A small network was shown many inputs. Here are its activations along a few directions, one row for each input.
Each table varies a few parts of the input and shows all the possible inputs, shuffled.
Descriptions start from the smaller parts, as in this example, which fits no table here: one of 4 places along a line, together with either a single point or one of 9 places along a line or (one of 2 separate values, together with one of 8 places around a ring).
Shared parts are said once, and a part with two or three values counts as separate values.
In the rows, zero is written as 128.

Other details of the inputs vary at random and push rows far along three fixed directions, the same in every table; ignore that.

Table:
r1: [126 158  86 100  30 145  39  84 121 143 158 148 141 150]
r2: [ 92 136 102 159 150 101  97 149  96 140 108 146 167 214]
r3: [144 115 139 122 150 124 162 131 136 139 124 129 114 103]
r4: [133 118 126 125 131 131 131 144 120 129 129 116 117 112]
r5: [125 141 123 100 124 144 117 114 108 141 159 108 135 144]
r6: [114 125 131 160 163  79 152 132 139 136  90 159 157 164]
r7: [ 97 130 123 173 169  92 128 143 118 135  95 165 161 205]
r8: [124 142 125 105 113 141 112 118 113 122 154  94 134 132]
r9: [125 130 126 121 128 135 126 145 108 127 133 104 132 119]
r10: [127 127 142 129 136 134 139 123 145 106 132 115 123 118]
r11: [131 114 132 129 132 129 134 143 125 122 128 113 113 111]
r12: [128 124 140 125 125 136 134 139 122 111 134  99 118 105]
r13: [127 121 131 127 127 128 127 129 128 122 132 116 119 124]
r14: [162 111 117 153  69  77 127  90 219 119  80 202 111  73]
r15: [124 127 126 130 120 145 114 138 113 129 130 127 123 129]
r16: [ 85 150 109 141 153 119  93 133  85 138 135 126 173 231]
r17: [135 125 127 126 130 127 138 147 121 131 122 120 128 103]
r18: [131 135 136 117 140 150 138 126 114 139 142 128 126 130]
r19: [127 127 146 123 138 164 134 126 134 109 146 115 109 119]
r20: [100 133 104 162 153 101 109 154 102 151  98 165 166 198]
r21: [126 127 144 127 140 138 142 126 141 104 136 109 120 117]
r22: [124 129 127 124 132 154 120 146 103 132 136 118 124 127]
r23: [ 85 151  92 141 143 118  77 147  73 149 129 131 179 231]
r24: [134 118 123 124 130 128 131 143 122 136 126 124 120 112]
r25: [131 122 131 131 124 124 132 140 125 120 121 115 124 108]
r26: [123 132 128 116 124 136 120 122 118 125 148 108 127 138]
r27: [132 128 134 112 129 135 136 117 129 133 144 118 122 122]
r28: [131 123 125 130 126 120 130 141 125 121 122 113 126 112]
r29: [131 131 137 113 126 147 130 119 139 105 148  98 117 111]
r30: [123 124 134 136 128 143 124 140 119 120 129 126 118 125]
r31: [132 121 134 125 125 129 133 138 129 113 130 102 118 103]
r32: [131 123 135 128 132 124 139 134 130 116 125 107 123 111]
r33: [121  98 144 208 194  66 178 149 180 116  50 204 132 156]
r34: [123 127 142 135 149 135 143 130 121 130 127 133 126 140]
r35: [147 105 134 145 150 103 167 155 147 128  92 137 116  82]
r36: [148 143  96 113  60 120  88  88 148 161 127 185 135 121]
r37: [143 122 136 127 151 112 163 132 137 137 114 129 128 107]
r38: [124 139 129 112 127 131 125 118 116 127 144 102 138 138]
r39: [123 142 127 104 140 136 131 124 107 136 150  99 143 140]
r40: [141 118 146 134 151 130 162 129 141 130 118 140 114 107]
r41: [133 138 135 104 131 142 139 122 118 133 147 106 132 115]
r42: [126 118 129 130 124 126 125 135 128 119 130 116 117 121]
r43: [135 140 107 129  72 115  94  91 151 150 121 189 138 137]
r44: [126 137 114 110 118 156 104 138  97 141 147 114 130 133]
r45: [130 121 140 136 146 141 140 128 145 112 128 130 113 123]
r46: [130 125 134 118 127 130 133 118 130 128 139 118 120 124]
r47: [138 119 144 133 145 132 154 128 138 127 122 134 113 111]
r48: [135 128 141 114 139 132 150 124 130 125 137 107 124 109]
r49: [148 129 113 134  63  90 111  89 177 137 103 185 131 101]
r50: [127 130 138 125 129 127 136 127 127 119 132 113 129 120]
r51: [133 129 138 123 152 144 149 133 116 144 131 134 125 127]
r52: [124 126 135 135 129 140 126 132 121 124 127 130 121 130]
r53: [114 130 135 121 147 144 126 126 125 112 150 101 126 150]
r54: [144 112 136 131 139 123 155 151 134 121 114 114 112  82]
r55: [132 114 140 139 141 138 141 145 128 116 121 121 108 109]
r56: [127 120 141 124 142 140 138 123 143 109 140 111 112 122]
r57: [119 137 134 118 138 161 119 124 121 112 156 106 122 145]
r58: [149 126 109 137  50  93 101  95 177 131 101 182 125  90]
r59: [137 158  91  93  47 142  64  81 128 157 157 159 142 139]
r60: [143 129 139 113 138 133 155 127 127 136 132 117 124  99]
Each input here is: one of 5 places along a line, together with either one of 2 separate values or one of 10 places along a line.
Q: The inputs of r34 and r47 match in every part but the place on the line of 5. If r43 is changed in the same way as r34 into r47, which row does it become?
A: r40
Q: The inputs of r57 and r56 match in every part but the place on the line of 5. If r23 is changed in the same way as r57 into r56, which row does it become?
A: r4
Q: Which other rows does r45 become when the choice among 2 separate values takes its other values? List them by row number.
A: r57
Q: Which other rows agree with r37 in the place on the line of 5? List them by row number.
A: r8, r14, r28, r29, r31, r32, r35, r38, r39, r48, r54
Q: Which other rows does r9 become when the place on the line of 10 takes its other values? List them by row number.
A: r6, r12, r17, r25, r41, r49, r50, r58, r60

Table:
r61: [114 126 157 120 164 173 142 145 116  84 159  62 108 123]
r62: [121 130 130 135 166 110 148 131 122 139 119 132 144 158]
r63: [ 92 139 125 144 149 129 104 133 114 102 136 106 149 193]
r64: [152 118 136 137 108 128 142 117 161 131 111 170 106  85]
r65: [120 153 112  95  83 143  84  94 120 128 165 107 143 147]
r66: [160 115 129 127 112 114 151 114 165 145 110 169 110  78]
r67: [124 121 159 115 166 156 160 144 119  97 152  66 109 107]
r68: [ 98 153 100 124  84 123  60 100 120 119 148 126 157 193]
r69: [118 120 139 155 179  94 163 141 135 127 103 140 141 156]
r70: [114 130 124 145 136  96 128 120 142 126 110 145 150 158]
r71: [168 106 133  87 109 185 145 191  71 143 146  61  79   6]
r72: [119 129 153 108 169 187 144 147  94 114 165  73 110 126]
r73: [159 115 132 131 107 118 147 112 165 141 109 173 106  80]
r74: [164 146 105  85  28 141  87  68 161 148 150 159 117  75]
r75: [ 98 141 105 143 131 117  89 123 109 141 125 151 158 206]
r76: [115 127 132 146 175 113 148 140 112 141 114 140 144 171]
r77: [ 96 151 101 128  93 121  65 107 122 117 144 126 160 193]
r78: [104 131 128 140 148 111 123 130 123 115 128 114 146 171]
r79: [153 146 106  92  34 137  84  75 159 137 154 151 121  89]
r80: [132 112 131 166 174  78 170 141 149 145  78 178 140 144]
r81: [169  80 118 184 131  64 174 198 140 156  30 189 109  41]
r82: [124 127 160 109 171 181 158 146  97 119 160  81 109 116]
Q: Describe the family of inputs behind these rows.
A: one of 2 separate values, together with either a single point or one of 10 places along a line
Q: The inputs of r70 and r65 match in every part but the choice among 2 separate values. If r77 is changed in the same way as r70 into r65, which row does it become?
A: r68
